These are the activations of a small neural network, seen along a few directions. Each row is one input.
Each table varies a few parts of the input and shows all the possible inputs, shuffled.
Descriptions start from the smaller parts, as in this example, which fits no table here: one of 8 places around a ring, together with either a single point or one of 11 places along a line or (one of 3 separate values, together with one of 6 places along a line).
Shared parts are said once, and a part with two or three values counts as separate values.
In the rows, 128 means zero.

Other details of the inputs vary at random and push rows far along two fixed directions, the same in every table; ignore that.

Rows:
x1: [123  98 129 153 141 125 132 163 129 119 134 125 116]
x2: [123 111 142 153 128 142 110 134  88 111 137 128 140]
x3: [166  74 174 133 125 124 104  89  95 114  83 126  96]
x4: [130 108 132 129 131 130  66 138 113 140 106 155 160]
x5: [177 160 154 101 101 106 175  36 150 122  83 101  97]
x6: [136  83 145 156 128 112 130 137  94 119 122 117 108]
x7: [134 102 155 129 149 145  81 114 121 118 109 129 112]
x8: [139 189 112 119  89 138 162  72 143 129 120 121 121]
x9: [163  72 170 155 125  98 144 114  92 112  94 110  83]
x10: [ 86 142 131 102 190 134 103 175 154 143 169 134 159]
x11: [107 201  80  88 109 140 172 111 174 156 150 131 148]
x12: [148 173 109 131  77 144 168  64 132 115 105 116 115]
x13: [153  88 161 130 149 101 142 136 141 115 109 111 100]
x14: [118  97 119 159 120 127 123 156  90 114 140 133 124]
x15: [ 87 129 115 126 160 128 116 192 156 143 176 136 158]
x16: [111 126 142 139 141 137 103 143 100 127 155 135 150]
x17: [ 97 133 139 123 152 134  96 148 115 139 172 134 168]
x18: [103 134 152 111 164 121  94 150 123 138 169 133 170]
x19: [105 121 120 137 162 151 118 157 123 124 142 127 127]
x20: [135  93 123 133 125 108  84 156 120 144  96 151 142]
x21: [125  92 133 126 127 119 100 149 115 136 126 140 122]
x22: [125  94 131 127 137 129 108 159 143 130 122 141 115]
x23: [131 126 164 123 164 128 105 119 130 117 130 111 128]
x24: [122 107 134 117 154 148 101 142 133 130 114 140 114]
x25: [129 102 138 139 139 110 121 153 109 130 142 121 126]
x26: [115 215  84 101  97 146 148  96 162 144 159 128 155]
x27: [149 175 112 128  82 138 167  60 135 122 107 115 110]
x28: [123 103 135 146 144 122 132 164 133 122 135 128 115]
x29: [174  63 150 142 129 105 111 127 134 122  52 134  95]
x30: [114 188  93  84  91 100 166 118 163 162 162 133 159]
x31: [169 144 109 134  77 135 199  62 124 106  73 118  76]
x32: [142 168  90 113  84 116 188 112 169 140 130 124 121]
x33: [170  87 192 132 142 104 127  92  98 108  96 105 105]
x34: [138 178  99 110  97 136 183  92 151 135 113 125 111]
x35: [ 84 139 115 137 143 151  90 164 104 135 185 142 175]
x36: [114 204  73 124  76 158 154  92 139 123 145 138 142]
x37: [108 213  93  97 100 143 150  92 166 150 156 127 157]
x38: [ 87 144 110 118 177 153 104 181 141 138 174 135 153]
x39: [151 174  95 107  84 133 121  76 158 146  83 146 141]
x40: [145  84 161 138 135  97 138 123 109 126 114 111 108]
x41: [ 96 162  88 125 127 159 139 150 139 130 150 135 145]
x42: [ 94 115 112 151 131 133 110 184 103 129 165 136 153]
x43: [168  73 179 134 137  86 141 113 106 115  96 102  92]
x44: [ 94 113 108 150 143 141 117 192 134 122 162 135 143]
x45: [ 94 146 122 126 151 142  90 165 113 138 186 139 176]
x46: [145 183 110  89 106 123 183  88 167 140 115 117 119]
x47: [119  97 117 160 131 135 132 165 118 107 134 134 114]
x48: [161  79 163 168 118 129 129  96  69  91  95 120  96]
x49: [108 125 106 116 157 146  74 168 146 148 115 160 154]
x50: [166  73 182 130 154  89 148 119 139 113  93 107  86]
Description of these inputs: one of 5 places around a ring, together with either one of 2 separate values or one of 8 places along a line.
- Changing only the place on the ring of 5 turns x30 into x5. The same change can be made to x14. Which row results? => x36
- Changing only the place on the ring of 5 turns x41 into x42. The same change can be made to x24. Which row results? => x21
- Change only the place on the line of 8 in x48. List by row number the other rows that result. => x2, x16, x17, x18, x33, x35, x45
- Change only the place on the ring of 5 in x8. List by row number the other rows that result. => x9, x16, x28, x34

Rows:
x51: [ 98 133 133 141 152 150  95 147 112 121 168 130 153]
x52: [ 99 162 101  93 143 150 117 140 146 150 147 143 146]
x53: [107  81 146 167 168 152  68 169  72 108 144 133 136]
x54: [142 163  89 136  64 137 150  95 129 128 112 139 131]
x55: [146  44 203 173 178 130  84 127  67  86 107 106  95]
x56: [114 131 147 137 168 135 100 146 131 121 147 122 149]
x57: [161 193  93  80  70 112 183  63 188 155  91 128 119]
x58: [103 114 115 131 159 138 120 182 147 128 147 135 129]
x59: [ 86 151 107 133 157 167  96 162 124 130 163 141 157]
x60: [148  58 172 158 163 105 116 152 116 107 104 114  95]
x61: [ 88 144 103 132 160 163  87 176 148 128 158 144 157]
x62: [119 190  87 110 104 157 154 100 150 134 132 130 134]
x63: [137 171 103  95 101 118 144 105 172 154 115 136 139]
x64: [ 97 106 138 141 164 119 105 187 118 127 174 125 155]
x65: [206 105 146 151  64 115 178  37 109  99  36 110  65]
x66: [110 157 100 107 109 123 111 142 149 157 145 147 166]
x67: [157 138 115 112  77 123 156  76 108 137  95 133 109]
x68: [121 187  76 106  83 136 194 107 154 145 135 131 124]
x69: [127 137 116 147 108 127 109 131 125 126 131 135 147]
x70: [114 165 105 128 125 137 117 137 158 135 139 136 153]
x71: [140  98 138 145 128 106 137 142 132 124 118 121 114]
x72: [ 93 145 102 108 137 147 101 153 121 150 157 150 159]
x73: [129 136 105 134  96 110 147 140 137 137 137 133 135]
x74: [146 142 143 125 129 138 145  86 133 113 116 109 106]
x75: [169  76 194 122 164 117 127  88 112 111  80 103  75]
x76: [ 82 132 107 144 160 160  72 189 128 125 165 152 166]
x77: [112  76 150 135 180 137  66 177 114 124 125 143 131]
x78: [124 157 128 129 128 129 128 117 137 123 139 122 147]
x79: [142 168 103 118  72 104 187 100 142 139 136 122 133]
x80: [146 165  94 131  70 138 160  86 141 127 102 135 124]
x81: [151 190 109  85  78 109 176  67 162 148 115 125 136]
x82: [193 129 145 139  79 108 172  46 137 108  54 107  82]
x83: [104 162  91  93 131 145 116 146 166 153 140 150 151]
x84: [134 114 122 137 116 126 160 125 112 123 121 123 105]
x85: [133 164 103 131  94 128 137 108 149 132 124 132 144]
x86: [ 94 101 132 135 185 144 109 188 123 123 156 128 125]
x87: [111 112 127 118 160 141  88 164 136 139 129 147 140]
x88: [106 146 109 105 134 144 113 136 125 143 141 145 143]
x89: [145  59 178 159 151 111 125 138  82 104 124 110  93]
x90: [ 98 126 137 114 157 137  91 151 118 140 165 137 154]
x91: [126 100 163 154 160 126  92 143 103 111 137 118 141]
x92: [134 141 102 127  86 125 177 111 119 130 123 126 112]
x93: [108 144 100 125 122 138 152 145 128 132 148 132 128]
x94: [115 126 129 131 129 124 146 138 121 126 154 122 126]
x95: [101 128 129 128 148 131 131 157 126 127 168 125 133]
x96: [111 121 141 149 150 130  89 153 107 119 156 128 160]
x97: [121 132 141 141 144 129 109 132 122 121 142 122 150]
x98: [119 159 123  98 120 132 131 109 136 141 144 132 139]
x99: [184  80 196 122 156  99 136  81 126 111  67  99  79]
x100: [128 135 101 133  93 126 163 125 110 132 134 132 120]
x101: [171  71 201 153 175 115 117 100 112  91  80  94  85]
x102: [111 119 111 124 124 135  91 159 118 144 139 155 152]
x103: [127 134 105 126 114 129 157 140 149 132 123 133 117]
x104: [ 99 134 116 115 146 126  84 169 144 152 154 149 168]
x105: [115 128 116 114 124 138 113 131 108 141 132 142 139]
x106: [106 122 119 133 153 123 118 178 151 135 152 131 141]
x107: [146 170  95 104  65 110 151  92 150 154 113 141 141]
x108: [110 115 147 120 160 119  87 157 118 138 152 132 160]
x109: [124 149 121 120 121 113 159 131 145 131 146 119 135]
x110: [101 114 111 137 146 136 117 183 133 128 152 141 136]
x111: [129 153 122 107 107 113 128 116 130 146 141 133 156]
x112: [120  89 164 143 185 115 113 171 125 118 144 114 124]
x113: [150  78 168 160 154 140 112 110  87  94  90 113  90]
x114: [126 138 106 130 100 112 150 140 143 137 135 131 136]
x115: [110 110 143 139 158 114 121 169 125 127 160 123 142]
x116: [108 142 106 141 119 153 115 133 106 124 143 136 145]
x117: [139 119 152 116 139 110 119 117 126 134 121 123 134]
x118: [ 90 115 130 136 154 133 112 180 112 130 182 130 147]
x119: [146 189  99 120  55 133 174  62 128 130 128 123 129]
x120: [ 94 132 118 109 165 151  92 163 126 145 151 145 149]
x121: [128 191  93  91  66 125 159  85 136 154 144 139 146]
x122: [124 142 102 111 105 132 123 127 141 147 122 149 140]
x123: [114 154 117 110 131 131 161 131 151 133 155 118 122]
x124: [183  58 171 142 118 109 126  91  99 110  54 121  78]
x125: [146  63 190 137 162 118  96 120  85 114 110 117 104]
x126: [ 94 139 110 144 138 140  83 170 131 133 161 143 173]
x127: [129  89 149 140 170 115 118 166 143 120 125 118 111]
x128: [197 100 156 149  97 122 166  53 123  98  39 108  62]
x129: [114 156  81 124  91 130 160 142 149 142 143 143 138]
x130: [178  81 178 152 148 116 126  93 127  98  63 104  79]
x131: [172  85 187 153 137 124 135  74  94  89  80  99  77]
x132: [ 91 143 119 120 152 136 131 167 139 135 179 128 143]
x133: [138 107 156 129 159 110 144 137 139 118 126 107 109]
x134: [127 139 122 110 127 119 113 131 150 144 122 139 142]
x135: [145 170  75 116  48 120 198  97 150 141 113 135 117]
x136: [150 129 155 108 139 111 134 101 140 133 107 117 122]
x137: [140 172  96 127  77 143 165  77 125 127 112 129 122]
x138: [162  89 183 122 151 117 128  90 113 117  91 110  87]
x139: [125 172 119 120 115 145 145  97 139 126 138 122 132]
x140: [157  29 174 175 150 110 115 152  82  98  90 120  82]
- What do these inputs look like to the network? => one of 3 separate values, together with one of 5 places around a ring, together with one of 6 places along a line
- Changing only the place on the line of 6 turns x51 into x139. The same change can be made to x80. Which row results? => x128
- Changing only the place on the line of 6 turns x75 into x90. The same change can be made to x83. Which row results? => x122
- Changing only the place on the line of 6 turns x65 into x76. The same change can be made to x124. Which row results? => x77
- Change only the choice among 3 separate values in x67. List by row number the other rows that result. => x53, x100
- A walk changes only the place on the line of 6. It starts at x53 and steps to x116. List the rest of the walk in order. => x137, x113, x59, x62
- Change only the choice among 3 separate values in x104. List by row number the other rows that result. => x71, x85
- A walk changes only the place on the ring of 5. It starts at x101 and steps to x74. List the rest of the walk in order. => x62, x61, x130
